Look-ups in named tables: a row name and a column name give one cell, copied from the table.

Tafumu:
,Pek,Tamime,Bunet,Giletu
Lig,83,92,230,112
Fil,109,101,148,99
Derol,115,80,158,100
Nur,251,6,155,131
Dori,170,84,112,84
Keren,203,133,85,74
Fom,106,95,146,102
Kiperib,78,46,128,150
Vop,109,75,239,107
Ridu,168,23,125,134

What is the Pek of Ridu in Tafumu?
168
What is the Giletu of Ridu in Tafumu?
134
What is the Tamime of Dori in Tafumu?
84
What is the Giletu of Lig in Tafumu?
112
What is the Pek of Keren in Tafumu?
203
What is the Pek of Derol in Tafumu?
115
What is the Giletu of Dori in Tafumu?
84
What is the Bunet of Dori in Tafumu?
112
What is the Tamime of Ridu in Tafumu?
23

Zotisu.tsv
	Nus	Naviva	Vobo	Faz	Neralob
Guret	68.14	24.72	65.38	40.73	34.82
Birelof	47.08	51.08	47.15	46.28	45.23
Fitis	41.08	30.68	42.66	52.86	37.71
Ril	42.48	26.01	43.97	52.21	35.92
Fen	42.78	63.08	43.39	47.01	60.68
Bovimu	53.01	59.91	51.16	40.65	53.77
Sesero	48.92	52.07	48.42	44.04	45.31
Sokop	75.84	21.83	71.76	39.75	34.05

Fitis, Naviva: 30.68
Bovimu, Naviva: 59.91
Guret, Neralob: 34.82
Fitis, Neralob: 37.71
Ril, Naviva: 26.01
Sokop, Naviva: 21.83
Fitis, Faz: 52.86
Sesero, Neralob: 45.31
Fen, Vobo: 43.39
Guret, Nus: 68.14
Bovimu, Faz: 40.65
Bovimu, Neralob: 53.77
Sesero, Vobo: 48.42
Fen, Neralob: 60.68
Ril, Vobo: 43.97
Ril, Neralob: 35.92
Which row has the largest Neralob? Fen

Fabeza.tsv
	Det	Raba
Figoze	35.59	60.80
Mog	45.33	73.24
Rana	62.11	14.79
Peviva	38.04	14.55
Gufalen	26.58	47.47
Bavil	44.70	37.31
Bedusak	52.24	92.57

Raba of Gufalen = 47.47
Raba of Figoze = 60.80
Det of Gufalen = 26.58
Raba of Bedusak = 92.57
Det of Mog = 45.33
Det of Rana = 62.11
Raba of Bavil = 37.31
Raba of Rana = 14.79
Det of Bavil = 44.70
Raba of Mog = 73.24

Vok
|  | Nir | Zuz | Mepa | Vam |
|---|---|---|---|---|
| Lebetof | 108 | 81 | 177 | 172 |
| Zigef | 182 | 146 | 187 | 35 |
| Sifupu | 174 | 146 | 192 | 32 |
| Gorem | 158 | 145 | 52 | 189 |
| Gop | 170 | 121 | 71 | 180 |
| Gubag | 103 | 169 | 181 | 92 |
| Kamaro | 187 | 150 | 177 | 32 |
| Gegipo | 153 | 153 | 43 | 189 |
| Fedaveg | 36 | 174 | 145 | 189 |
| Molaz | 168 | 120 | 73 | 181 |
| Puf | 149 | 175 | 36 | 190 |
| Kimebu | 195 | 54 | 143 | 156 |
| Rureze | 104 | 172 | 182 | 89 |

Kimebu, Zuz: 54
Zigef, Mepa: 187
Molaz, Nir: 168
Gop, Mepa: 71
Kamaro, Zuz: 150
Puf, Vam: 190
Gop, Zuz: 121
Which row has the largest Mepa? Sifupu

Lilanu:
,Tidomes,Nese,Fafunep,Bafu,Mib,Zek,Vonavel,Nirade,Tuni
Vulo,116,127,131,167,129,101,126,71,142
Kolidev,107,98,194,202,108,42,186,116,216
Gogag,175,164,106,107,204,148,118,85,92
Pon,120,105,176,199,145,74,187,84,195
Lopo,157,140,127,105,125,94,94,99,153
Dabegu,134,116,161,169,144,89,163,103,195
Mit,188,161,125,170,198,170,169,66,174
Rar,145,119,167,176,168,111,175,93,182
Tuvegut,133,107,156,177,154,86,172,107,183
Loze,139,155,141,150,134,121,124,61,133
Feme,168,115,149,155,181,120,160,96,169
Bobesil,152,98,131,178,183,120,161,95,181
Pef,149,111,166,165,141,95,169,108,196
Gat,185,152,103,85,160,152,81,80,140

What is the Fafunep of Kolidev in Lilanu?
194
What is the Bafu of Kolidev in Lilanu?
202
What is the Zek of Dabegu in Lilanu?
89
What is the Tidomes of Kolidev in Lilanu?
107
What is the Nirade of Bobesil in Lilanu?
95
What is the Zek of Lopo in Lilanu?
94
What is the Zek of Tuvegut in Lilanu?
86
What is the Fafunep of Dabegu in Lilanu?
161
What is the Nese of Pef in Lilanu?
111
What is the Nese of Mit in Lilanu?
161
What is the Tidomes of Bobesil in Lilanu?
152
What is the Nese of Dabegu in Lilanu?
116
What is the Bafu of Gat in Lilanu?
85
What is the Vonavel of Feme in Lilanu?
160
What is the Fafunep of Mit in Lilanu?
125
What is the Tidomes of Feme in Lilanu?
168
What is the Bafu of Rar in Lilanu?
176
What is the Nese of Vulo in Lilanu?
127
What is the Mib of Pon in Lilanu?
145
What is the Vonavel of Kolidev in Lilanu?
186

